Each row below holds a small network's activations on one input, seen along a few directions.
In each table, some parts of the input vary, and every possible input appears once, in random order.
A made-up example of a description, with smaller parts first: values(2) and (point or line(11) or (line(4) and ring(5))).
Shared parts are said once, and a part with two or three values counts as separate values.

Other details of the inputs vary at random and push rows far along two fixed directions, the same in every table; ignore that.

Rows:
row 1: [-22   2  -4   2  -7   7 -34   7  -4 -13  16  11]
row 2: [ 16  -7 -25  -2  20  -4  45  12  -5   2 -23  -8]
row 3: [  2  -8  17 -19   4  -2   5 -13 -11   2   3 -11]
row 4: [  4   2  -1   6   1   9 -34   4 -11  -7  -7  10]
row 5: [  2   5  -9  49   7  -5 -22   2  20  -8   5  12]
row 6: [ -5   5  -6  13  -6   9 -19   6  10  -9  17   1]
row 7: [ 10   1  11   6  -6  -1  36   9  25  24 -15   5]
row 8: [  1   0  -5  -8 -12   5   2   0  10   8  13   7]
row 9: [ -5 -12   0  -4  -7 -10  14  -9   3   9  -4   0]
row 10: [ -8   5   7  19  11  -5 -17 -12   4 -19   2  -1]
row 11: [  1  -4  -1 -28   3  -9  14 -13   5   5   0 -14]
row 12: [ 22   4  -1 -20  13  -8  16  -7  -1  11 -11 -16]
row 13: [-29  17   5  21  -2  12 -45  21  -1 -14  18  21]
row 14: [  6 -17  13 -17 -18   5   5  -3 -14   3  -2  -3]
row 15: [ -9   1   0  -2 -10  13 -20   1  -2 -16  -1  -1]
row 16: [-16  15  16  25  -8   3 -19  15   6 -17  14  23]
row 17: [ 19  -7   6 -21   0 -13  31 -10  -1  12  -3 -16]
row 18: [  9  -5   1 -21 -14   8  16   1   0  15  11 -10]
row 19: [ 22  -1  -2 -30  21 -14  31 -14   2  18 -25 -27]
row 20: [ -9  -9   8   1 -12  -1   6  -7  -3  -5   1 -11]
row 21: [ -5  -7  20 -12  -1   6 -12  -9  -9 -11  17  -2]
row 22: [-17  -1  22 -11 -13   3  13  -2   5  -5   8   4]
row 23: [ 17  -4   9 -17   1 -11  19 -10  -9   9   2 -12]
row 24: [ -4   0   5 -27  -9   2   2  -7   1  -3  15  -1]
row 25: [ 25  19 -61  79  71 -34  -4  24  17  -6 -45   9]
row 26: [-18  10   6   6 -19  11 -21  18  -4 -14   6  14]
row 27: [ 20  15 -14   5   2 -17  37  13  21  26 -23  -8]
row 28: [  6 -10   7  -9 -16  -2  20 -10  -6  -3 -14 -12]
row 29: [ -6  -5   9   7  -6   4 -23  -1 -17  -4   9   5]
row 30: [ -2  -9   6 -28 -11  13   2   2  -8   7   2 -11]
row 31: [ 15  17  -9  -7   1 -20  36   7  12  13 -17 -11]
row 32: [ -5 -14  11 -24  -3  -9  20 -19   3   4   4  -6]
row 33: [-22  12  11  -1  -9  11 -25   7  -1 -19  20  11]
row 34: [ 27  15 -49  54  39 -16   7  13   3 -14 -44   9]
row 35: [  8  -3   4 -27  10   2   9  -8   1   4  -6 -18]
row 36: [ 21  13 -29  -8  25  -4  61 -14  -7  14 -29 -11]
row 37: [  7 -12   6 -10  -2  -6  12 -11 -13  20   2  -7]
row 38: [ -1 -13   8  -6 -11   3   1  -1 -11   4   4  -7]
row 39: [ -6   0  -2   1   0  10 -29   4 -12  -3   4   1]
row 40: [-10   8   2  -6 -11   3   5  14   0   1  -2  -2]
row 41: [  6  21  -8  52  23 -17 -29  -4  13 -22  -8  10]
row 42: [ -3   5   9 -10   2  12 -26   2  -4 -13  17   2]
row 43: [ -9  -5  -2 -26  -7   1   5  -4  -2  13   8  -4]
row 44: [-14 -10   5   5 -17  -1 -18  -3  -7 -12   7  17]
row 45: [  9 -12   5  -1 -13   4  12  -4   3  13  13   1]
row 46: [-12  -2  20  -4  -6   5  18   6   6  16  -2   3]
row 47: [ -9 -14  14 -15 -13  11  -3  -5 -15   8  18  -2]
row 48: [-12   2   8  12   0  -2 -25  -4   4 -16  20  18]
row 49: [ -9  -1   2  -6   0  12 -26   0 -13   2  12   2]
row 50: [ 18   6 -22 -13  15   3  59  -5 -13   9 -17  -4]
row 51: [-12   1  -4  -9  -1   4  -9  -1   0  -1   8  -9]
row 52: [-6 -5  1 10  1 -4  0 -7  3  3  1 -6]
row 53: [  9   6   2 -22   2  -3  18  -9   5   0  -2 -18]
row 54: [-11   3  -1   6   5  12 -36   6  -6  -5  12   5]
row 55: [ 20 -14   4 -18 -11  -7  23  -8 -15  15 -19 -11]
row 56: [-22   9  12  31  -8   7 -25  17   3 -15   4  20]
row 57: [ 37  11 -57  68  59 -31  15  27  28  -3 -40  12]
row 58: [ -3   0  -5  36   4   0 -23  -1  23   0   7  29]
row 59: [-15 -13   9  -8  -7   3  -2 -10   0  11  12   8]
row 60: [-12   5  -6   9   0   5 -24   5   2 -14   2  -6]
row 61: [-10  -8   2 -25 -21   8  -6  -2  -7  -4   7   4]
row 62: [ -5  -8  11 -20 -15  22 -22   4 -11  -7   6   3]
row 63: [ 11  -1  -2  26   1  -5 -13  -1   2   6  11  12]
row 64: [ -2   1   8 -27   5   5  10 -14   3  -5   0 -19]
row 65: [15 -1 -8 -7 -4  0 11 -1  0 16  3 -6]
row 66: [-18   7   9  29 -13   5 -22  15   1 -16  -3  23]
Each input here is: line(6) and (point or (values(2) and line(5))).
Question: Changing only the line(6) part turns row 25 into row 57. The same change can be made to row 49. Which row results?
Answer: row 65
Question: Changing only the line(6) part turns row 15 into row 53. The same change can be made to row 4. Which row results?
Answer: row 12
Question: Which other rows does row 40 become when the line(6) part takes its other values? List them by row number.
Answer: row 13, row 26, row 27, row 31, row 33
Question: Which other rows does row 32 become when the line(5) part takes its other values? List them by row number.
Answer: row 3, row 10, row 21, row 22
Question: Which other rows does row 66 become when the values(2) part takes its other values? List them by row number.
Answer: row 26
Question: Which other rows does row 45 become when the line(6) part takes its other values? List them by row number.
Answer: row 14, row 17, row 21, row 38, row 47

Rows:
row 67: [ -5  -4  14  38  -5  -7 -19   0  -2  -5  -1  26]
row 68: [  8  16  -4   4  23 -11 -20 -12   7   0   2  -6]
row 69: [-15 -19  36 -11 -14  14 -28 -18 -21  -8  30   9]
row 70: [ 45   6 -45  -5   3 -30  33  -1  -5  49 -76 -26]
row 71: [-21  19  -9  28  13  26 -30  28  -4 -37  21  33]
row 72: [ -7  -2   4  12 -13  -1 -40  -8   0 -12  19   3]
row 73: [ -2   9  -4  -8  10 -11 -14 -11  11   1  -2 -12]
row 74: [ 54  -1 -36   8  31 -35  32   6   0  48 -72 -39]
row 75: [  5 -14   5  -6  -6 -18   8 -22  -9  11  -8 -12]
row 76: [ 55  10 -57   9  34 -35  41  14 -11  29 -62 -25]
row 77: [  9  17  -2  -3   6 -13  40   4  16  24 -14  -7]
row 78: [ -5   1  13   9   6   6 -44  -7   3  -5  26  11]
row 79: [ -9 -28  16 -24 -19  21  39   1 -21  -4   9   8]
row 80: [ -3  27   7  17  11  -9   2   5  10  -9 -15  -4]
row 81: [  0   1  -7   3   6 -16 -13 -10  12  12   2  -9]
row 82: [  1  14  -4  -2  15 -16 -20 -11   8 -12 -13 -16]
row 83: [ -9  22  -9  12   4 -13  15  11  27  13 -17  -2]
row 84: [  8   0   7  21   6  -5 -36 -10   4  -6  12   6]
row 85: [ -1  -4  -5  29 -20 -14   5   9  21   9 -11  10]
row 86: [-13  24 -13  23  19  13 -16  23  -1 -37   1  14]
row 87: [-11   6 -15   3  26  15 -26   0 -10 -19  15  10]
row 88: [-13   9 -11  41  -5  -9 -19  20  31   6  -2  22]
row 89: [-18 -18  20   0 -28   1   7   0  -3   3   4  10]
row 90: [  7 -33  45 -70 -55  19  72  -8  -5  26  20 -12]
row 91: [-22   0   1 -13   8  21 -39   0 -14 -38  21   5]
row 92: [  1  -3 -13   0  18  10  -9  -5  -7  -7  13   0]
row 93: [  6   9 -28  38  20   1   3  23  12  -5  -3  23]
row 94: [ -3   2  14  -1 -17   5  11   9  13  16  18  12]
row 95: [ -5 -47  30 -84 -31  25  59 -28 -37  12  20 -24]
row 96: [-18 -10   6   7  -5  30 -39  -2 -21 -30  38  16]
row 97: [-20  -4  35 -70 -39  16  49   0   2   3   4 -27]
row 98: [  8  12   0   3  22 -14 -19 -14   7 -10  -9 -13]
row 99: [ -6 -17  12  -9 -26  34  16  14 -12 -17  28  18]
Question: What do these inputs look like to the network?
Answer: values(3) and (point or (values(2) and line(5)))
Question: Changing only the values(3) part turns row 74 into row 76. The same change can be made to row 78. Which row results?
Answer: row 92
Question: A walk changes only the line(5) part. It starts at row 95 and steps to row 96. List the rest of the walk in order.
Answer: row 92, row 87, row 91
Question: Which other rows does row 80 become when the values(2) part takes its other values? List them by row number.
Answer: row 98
Question: A walk changes only the line(5) part. It starts at row 67 and steps to row 90. List the rest of the walk in order.
Answer: row 94, row 77, row 80
